Each row below holds a small network's activations on one input, seen along a few directions.
In each table, some parts of the input vary, and every possible input appears once, in random order.
Descriptions start from the smaller parts, as in this example, which fits no table here: one of 3 separate values, together with either a single point or one of 11 places along a line or (one of 5 places around a ring, together with one of 6 places along a line).
Shared parts are said once, and a part with two or three values counts as separate values.

Other details of the inputs shift rows strongly along two fixed directions, in all tables alike. That doesn't count.

A family of inputs:
r1: [-10   8 -25 -24 -33 -26 -27 -15 -10   3   0  20 -32  11]
r2: [  2  21  -9 -37 -44 -19 -16   0  -3  10   7  17 -27  10]
r3: [ -2 -10 -11 -10   0  -9 -18   2   1   2  -6  10 -15  -5]
r4: [  0 -14  -5  19  15   3   9 -10   7   2  -9   1   6   2]
r5: [  6 -40  17  25  50  16  -5  19  10  17 -24  -5  12 -15]
r6: [ -4  -3 -18  25  16   6  36 -23  20 -36  13 -14  44 -15]
r7: [ -2  31 -18   8 -11   1  24 -26  -2 -30  31 -23  32 -13]
r8: [  2  -5   6 -14  -9  -4 -10   8 -13  20   8  18 -19   1]
r9: [ 11 -20  24  17  39  24  -1  17  -4  30 -12 -18   7  -4]
r10: [ 11   5  23   0  16  12   0  11 -10   8 -20  -5  -6  -4]
r11: [ -3  -8  10  23  17   5  -3  13  15 -18  -9  -2   7  -2]
r12: [ 10 -12  10   0  15  20   2   8  -3  26  -7  -9 -10  10]
r13: [ -3  -5  -5 -26 -25  -3  -1  -4  -9  19  13  21 -20  17]
r14: [-14   3  -9   3   4  -2  -8  -5   6  -9   2   8  -4  -2]
r15: [15 -4 21  0  5  3 -2 12 -2 12 -1 17 -4 -5]
r16: [ 19   9  16  12  16  13   4   7   2   1  -4 -11  11  -8]
r17: [  0  24 -16  18 -11 -16  17 -32  12 -44  12  -2  32 -13]
r18: [-24   4 -19 -13 -13  -6 -12 -12   3  -5   5  10  -4  10]
r19: [  1 -10  14  -4  17  20   8   6 -13  22 -17  -9 -12   9]
r20: [  0   5 -12  25   1  -7  20  -9  18 -52  12 -16  40 -18]
r21: [ -4  -5   0 -15 -10  -3  -5   6  -3  25   4  -1  -8   4]
r22: [ 18 -23  21  19  38   8 -10  20  15   4 -27   6   2 -16]
r23: [ -9  15  -7 -35 -24  -6 -16  -3 -26  13  -3   3 -34  11]
r24: [-17   7 -30 -21 -34 -24 -16 -24  -8  -2   6  12 -11  13]
r25: [-25  40 -32 -24 -40 -11  24 -42 -17 -34  31 -18  24   4]
r26: [ -2  12 -10  19  -1   8  46 -22  15 -20  27 -21  42 -12]
r27: [  0 -17  14  -1   8   5   0   8  -8  24   5   8   1  -1]
r28: [ -4   4   2  -7  -2  -4 -19   3   9  -3 -11  19 -15   5]
r29: [ 13 -12  34  18  33  17   3  30  -9   8 -26 -19  -3  -2]
r30: [  3  -7  -1   4 -10 -16 -19   7   1  -5 -14   7 -16   7]
r31: [ 16  -3  17   8  11   8  -7  24  -3   6  -9 -14  -4   5]
r32: [ -3   8  -8 -23 -25 -11 -11   3  -6  18   9   6 -23   2]
r33: [-19  -2 -20 -26 -20  -4 -17  -6   3   9  -3  22 -30  25]
r34: [13 -9 19  6  6  0 -5 30  4 15 -9 -6 -9  1]
r35: [  6  10   6  30   2   0  34  -4   7 -38  26 -12  45 -16]
Description of these inputs: one of 5 places along a line, together with either one of 3 separate values or one of 4 places along a line.
- The inputs of r32 and r2 match in every part but the place on the line of 5. If r3 is changed in the same way as r32 into r2, which row does it become? => r22
- List by row number the other rows that have the place on the line of 5 in common with r9. => r5, r18, r21, r24, r25, r27
- Which other rows does r3 become when the choice among 3 separate values takes its other values? List them by row number. => r1, r14
- Start at r29 and move only the place on the line of 4, one step at a time. The first step leads to r31. Which rows follow, in order? => r34, r35

A family of inputs:
r36: [ 14 -13  22 -19   0   2 -22  24 -11  44 -12  22 -36   7]
r37: [  7   4   8   7   1   1  14   0  -1   0  15  -3  16 -12]
r38: [ 11 -14  13  29  27   4  -1  15  15  -9 -15  -5  12 -12]
r39: [-30   5 -48 -46 -53 -30 -31 -27  -2  -3   8  32 -35  26]
r40: [ -5  17  -5   6  -3   6  20  -9  -2 -24   9 -24  20   1]
r41: [ -5 -34  13   6  42  23 -10  11  -6  41 -30  -2 -19   7]
r42: [ -3 -28   6  20  32  18  18  -3   8  22   3   0  17  -8]
r43: [ 14 -27  26  15  31   3 -26  31   5  20 -31  11 -19  -6]
r44: [  1  10  -2   8 -10   2  26  -5   6 -17  25 -11  27  -4]
r45: [  5  12  -4   9  -9  -1  25  -9   5 -16  24 -11  28 -10]
r46: [ 10 -15  15 -11   5  -7 -38  23  -1  23 -29  27 -40   6]
r47: [  0  24  -1   6   1   5  19 -17  -6 -21   7 -15  20  -8]
r48: [ -3  21  -4   7   0   2  17 -14  -7 -22   9 -20  21  -9]
r49: [ -3   8  -9  17  -4  -7  11  -5  16 -37   8  -7  23  -5]
r50: [-13  29 -30 -53 -60 -22 -22 -14 -20  -2   8   4 -36  27]
- The inputs of r48 and r37 match in every part but one. If r47 is changed in the same way as r48 into r37, which row does it become? => r36
- What do these inputs look like to the network? => one of 3 separate values, together with either a single point or one of 4 places along a line
- Which other rows does r46 become when the place on the line of 4 takes its other values? List them by row number. => r38, r43, r49
